Each row below holds a small network's activations on one input, seen along a few directions.
In each table, some parts of the input vary, and every possible input appears once, in random order.
Descriptions start from the smaller parts, as in this example, which fits no table here: one of 2 separate values, together with either a single point or one of 9 places along a line or (one of 4 places along a line, together with one of 8 places around a ring).
Shared parts are said once, and a part with two or three values counts as separate values.
In the rows, 128 means zero.

Other details of the inputs shift rows strongly along three fixed directions, in all tables alike. That doesn't count.

Table:
R1: [160 148 118 105 170  38 186 211 115  72 167]
R2: [140 173 139  78  73 105 173 143  84  86  64]
R3: [129 138 121  90  92  97 187 127  88  81  57]
R4: [147 133 164  95  88 102 161 146  82  81  49]
R5: [ 94 124 118 124  99 212  91  45 161 187 111]
R6: [ 79 125 160 207 121  88 161 149  72 144 222]
R7: [232 128  86 103 214  73 106 186 223 122 159]
R8: [ 53 128 148 148 149 107 150 156  74 129 224]
R9: [ 63 102 145 167 164 117 146 160  60 117 214]
R10: [192 165  93  79 120 138  96 114 201 129  54]
R11: [ 79 129 163 207 119  95 152 164  74 142 221]
R12: [136 148 130  89  85 108 165 145  82  68  56]
R13: [103  85 143 141 114 206  82  50 159 180  94]
R14: [101  83 117 139 118 208  78  50 150 171  97]
R15: [119 127 133 185  71 205  62  67 155 186 103]
R16: [ 38  95 148 149  83 175 150  78  32 122  96]
R17: [207 139  90  95 134 147  91 120 188 115  42]
R18: [113 122 107 147 191 139  93 114 191 176 224]
R19: [146 131 137  93  90 104 158 147  74  70  50]
R20: [223 171  89  92 198  77 122 182 234 137 175]
R21: [134  94 139 157 195 147  79 134 190 172 209]
Description of these inputs: one of 3 separate values, together with either a single point or one of 6 places along a line.
Changing only the choice among 3 separate values turns R20 into R2. The same change can be made to R11. Which row results?
Answer: R15
Change only the place on the line of 6 in R13. List by row number the other rows that result.
Answer: R3, R5, R14, R16, R18

Table:
R22: [183 154 108  60 102 107 170 125 141  80  25]
R23: [ 86 129 147  93  90 114 165 127  56  95  95]
R24: [179 123 108 109 184 130  77 138 213 141 140]
R25: [ 79 108 129 147 178 142 104 113 136 150 218]
R26: [ 68 114 161 169  85 200  98  84  98 167 117]
R27: [237 156 110 115 162  40 162 188 170  99 111]
R28: [183 130  95  97 179 138  94 133 210 150 152]
R29: [ 86 106 131 139 172 149 101 125 131 157 221]
R30: [ 96 123 135 176 153 144 115 119 141 164 223]
R31: [134 148 131 151 141  66 168 192  93  97 191]
R32: [ 65 109 161 168  79 196  94  81 102 162 120]
R33: [100 148 142 140  74 118 166 137  52 103  91]
R34: [123 133 124 123 165  76 166 190  87  82 188]
R35: [ 90 121 160 107  94 124 161 136  58  85  88]
R36: [170 120 113 132  92 169  91  74 179 156  47]
R37: [ 87 110 119 157 181 157  96 133 122 150 212]
R38: [195 168 118  80  73  92 159 135 143 102  27]
R39: [180 137  93 107 192 134 100 123 212 148 145]
R40: [ 59  94 153 139 103 211  98  82  97 147 119]
R41: [ 98  84 132 160 180 152 106 122 127 148 213]
R42: [188 145  90 141 159 119  78 137 213 153 146]
R43: [125 131 150 121 173  75 164 194  90  90 180]
R44: [145 125  93  99 110 182  76  80 172 139  48]
R45: [189 109  97 118 188 128  89 125 208 142 140]
R46: [108 100 139 188 156 142 107 124 132 163 216]
R47: [ 90 128 134 109  93 122 161 134  53  82  90]
R48: [137 128 146 155 148  48 167 179  94 101 183]
R49: [193 169 118  79  74  86 155 135 144 103  26]
R50: [ 87 131 144 102  96 117 177 118  63  87  94]
R51: [225 172  96 109 149  43 151 195 173  90 117]
R52: [155 142 110 121  88 172  99  67 184 157  55]
R53: [165 134 124 124  86 184  87  89 184 155  49]
R54: [ 90 133 147  96  96 125 172 130  51 101  94]
R55: [ 92 146 152 130  71 103 174 117  66 103  96]
R56: [132 117 139 129 178  68 172 180  84  91 179]
R57: [ 83 127 144 136  72 105 186 143  73 118  83]
R58: [ 91  85 133 159 181 140  97 119 128 149 210]
R59: [157 133 126 125  86 173  78  84 182 156  47]
R60: [163 114  85 111 186 128 104 144 222 159 133]
R61: [ 62 123 146 165  86 195 113  64 101 170 124]
R62: [134 149 144 136 138  64 175 187  97 109 196]
R63: [ 66 121 148 156  81 196 106  75  96 177 125]
Changing only one part turns R59 into R24. The same change can be made to R27. Which row results?
Answer: R56
Changing only one part turns R62 into R28. The same change can be made to R33. Which row results?
Answer: R37
What is each input in this table made of?
Answer: one of 2 separate values, together with either a single point or (one of 4 places along a line, together with one of 5 separate values)
Change only the choice among 5 separate values in R24. List by row number the other rows that result.
Answer: R23, R25, R44, R58
Change only the choice among 2 separate values in R49. List by row number the other rows that result.
Answer: R23
Change only the choice among 2 separate values in R36. List by row number the other rows that result.
Answer: R45
Change only the choice among 5 separate values in R47. List by row number the other rows that result.
Answer: R29, R35, R45, R50
